These are the activations of a small neural network, seen along a few directions. Each row is one input.
In each table, some parts of the input vary, and every possible input appears once, in random order.
A made-up example of a description, with smaller parts first: one of 3 separate values, together with either a single point or one of 11 places around a ring or (one of 4 places along a line, together with one of 5 places around a ring).
Shared parts are said once, and a part with two or three values counts as separate values.
(in the rows, 128 means zero)

Other details of the inputs vary at random and push rows far along three fixed directions, the same in every table; ignore that.

Table:
x1: [110 118 148 135 138 125 136 124 109 114 121 147 144]
x2: [132 147 168  94 120 100 147 120 160 117 168 106 113]
x3: [118 130 138 138 122 131 143 118 109 129 132 138 129]
x4: [151 128 122 105 115 113 111 140 161 120 140  93 121]
x5: [116 133 144 136 129 130 144 118 109 129 124 144 130]
x6: [118 135 136 138 122 131 147 116 113 130 130 136 130]
x7: [132 124 115 134 120 127 118 125 123 128 121 121 132]
x8: [133 130 157 115 155 118 129 127 131 117 117 146 137]
x9: [137 145 168  91 120 101 143 125 164 118 172  96 116]
x10: [119 131 137 136 122 134 146 117 111 129 131 134 132]
x11: [117 123 127 133 133 112 137 120 115 124 136 133 138]
x12: [129 119 204  50 246 164  69 182 146 118  40 174 157]
x13: [126 124 184  68 221 161  82 169 141 120  59 163 150]
x14: [126 130 120 129 126 125 121 116 127 128 128 128 138]
x15: [131 116  92 135 135 121 113 142 135 132 127 123 131]
x16: [114 137 139 142 119 128 151 112 107 129 131 143 129]
x17: [119 132 136 136 123 133 144 118 112 130 131 133 130]
x18: [119 132 137 139 121 128 148 116 112 131 129 137 129]
x19: [107 123 146 138 137 124 139 124 110 112 120 148 145]
x20: [119 131 137 138 122 133 144 118 111 129 132 136 131]
x21: [118 131 137 137 123 132 143 118 110 129 133 136 130]
x22: [137 120 103 132 124 143 115 141 133 137 125 121 120]
x23: [118 123 126 132 133 112 138 121 117 124 136 132 138]
x24: [116 136 136 138 122 131 147 113 110 129 130 138 128]
x25: [135 124 102 134 125 142 115 143 136 137 124 122 121]
x26: [132 130 117 131 118 125 122 129 127 123 119 119 133]
x27: [114 135 138 142 122 131 147 114 106 128 132 140 130]
x28: [121 129 141 133 129 133 139 121 114 129 127 139 130]
x29: [133 128 117 132 119 125 122 129 126 124 119 119 134]
x30: [136 121 100 135 124 131 105 131 136 132 118 118 127]
x31: [132 147 169  97 118 100 147 121 158 116 174 103 116]
x32: [138 121 102 131 125 142 116 140 134 138 123 123 118]
x33: [115 135 136 138 123 129 148 113 109 129 129 141 126]
x34: [135 146 181  84 134 101 138 130 166 115 163 107 118]
x35: [121 129 146 128 134 134 138 124 115 129 120 142 132]
x36: [107 121 147 136 138 124 137 123 109 113 120 148 144]
x37: [135 123 102 133 126 142 115 140 135 137 124 122 118]
x38: [112 136 140 144 121 129 149 114 105 128 132 142 131]
x39: [137 122 100 135 124 131 107 132 137 133 118 118 130]
x40: [135 124 102 133 126 141 115 142 134 137 124 121 119]
x41: [142 123 126  97 144 103 111 148 166 122 147 104 126]
x42: [115 134 145 136 130 130 145 118 109 129 123 146 132]
x43: [120 131 135 135 123 132 145 116 114 130 128 137 127]
x44: [148 116 100 138 129 128 115 137 138 131 122 130 122]
x45: [110 118 149 134 139 126 137 125 111 113 119 147 146]
x46: [125 129 121 130 126 125 120 116 125 128 128 129 137]
x47: [149 139 156  81 119  92 120 126 183 113 170  82 117]
x48: [139 120 103 132 123 141 116 142 135 138 123 125 118]
x49: [116 133 139 142 122 131 147 116 109 129 132 137 132]
x50: [136 122 103 134 126 142 116 141 136 138 123 120 120]
x51: [132 145 172  95 121 100 144 123 157 116 170 106 116]
x52: [123 132 123 131 126 123 122 114 125 128 128 130 137]
x53: [108 121 148 136 139 125 138 125 111 113 119 147 146]
x54: [132 128 112 134 120 126 118 127 127 127 121 121 133]
x55: [138 120 102 131 125 140 116 140 135 138 123 124 116]
x56: [134 126  95 132 125 131 104 131 138 134 123 123 132]
x57: [127 130 118 135 123 125 122 120 127 127 123 125 135]
x58: [134 146 168  94 119 101 145 121 159 116 172 100 116]
x59: [122 129 135 135 122 130 144 117 113 131 129 136 126]
x60: [138 121 102 133 125 138 116 141 135 139 122 124 116]
x61: [113 137 137 141 122 131 149 114 108 129 131 138 131]
x62: [137 121 103 132 125 144 116 140 135 138 123 121 120]
x63: [122 130 135 135 122 130 145 118 114 131 129 136 127]
x64: [116 126 128 131 133 109 138 120 118 123 138 132 137]
x65: [146 120  98 139 130 127 115 138 140 130 122 131 123]
x66: [137 121 104 137 125 140 116 143 137 139 124 123 120]
x67: [116 134 138 140 122 132 149 115 109 129 131 136 133]
x68: [137 120 102 132 125 143 115 140 134 138 124 121 118]
x69: [132 127 116 132 118 125 120 128 125 124 118 120 131]
x70: [138 119 104 135 124 141 116 142 136 139 124 123 119]
x71: [134 129 158 114 150 115 130 123 130 116 123 143 133]
x72: [149 128 122 107 115 112 111 139 158 121 140  94 120]
x73: [133 125 115 133 119 128 119 126 124 127 121 120 133]
x74: [121 129 143 131 130 132 139 122 113 130 124 141 130]
x75: [137 122 103 135 125 139 114 142 136 138 124 124 118]
x76: [138 122 101 134 121 131 106 135 133 131 116 116 128]
x77: [137 119 101 134 123 132 105 131 135 132 119 118 127]
x78: [125 132 120 130 126 123 121 117 128 129 128 128 138]
x79: [133 126 113 134 120 126 118 127 126 128 120 120 134]
x80: [115 135 138 140 120 128 149 112 107 129 131 142 128]
x81: [121 132 135 135 122 133 144 117 114 130 130 135 128]
x82: [115 138 136 140 121 131 149 113 110 129 130 139 129]
x83: [118 131 145 134 131 131 142 121 112 130 123 142 132]
x84: [146 118  99 139 130 126 113 136 138 130 122 131 120]
x85: [119 131 135 135 123 133 143 118 112 130 131 133 129]
x86: [137 121 104 136 125 140 115 144 135 138 125 123 120]
x87: [151 129 128 100 119 116 117 144 169 129 156  99 106]
x88: [137 122 102 134 125 140 117 141 137 139 122 124 117]
x89: [138 119 104 134 124 141 115 143 134 138 125 123 120]
x90: [137 123 102 134 125 138 117 142 137 139 122 124 118]
Description of these inputs: one of 5 places around a ring, together with either one of 3 separate values or one of 4 places along a line or one of 11 places around a ring.
- The inputs of x54 and x73 match in every part but the place on the ring of 5. If x13 is changed in the same way as x54 into x73, which row does it become? => x62
- The inputs of x67 and x58 match in every part but the place on the ring of 5. If x41 is changed in the same way as x67 into x58, which row does it become? => x64
- The inputs of x9 and x40 match in every part but the place on the ring of 5. If x6 is changed in the same way as x9 into x40, which row does it become? => x24
- Which other rows does x39 become when the place on the line of 4 takes its other values? List them by row number. => x29, x78, x79
- Which other rows does x59 become when the place on the ring of 11 takes its other values? List them by row number. => x3, x21, x22, x28, x32, x55, x68, x74, x85, x87
- Which other rows does x15 become when the choice among 3 separate values takes its other values? List them by row number. => x19, x65
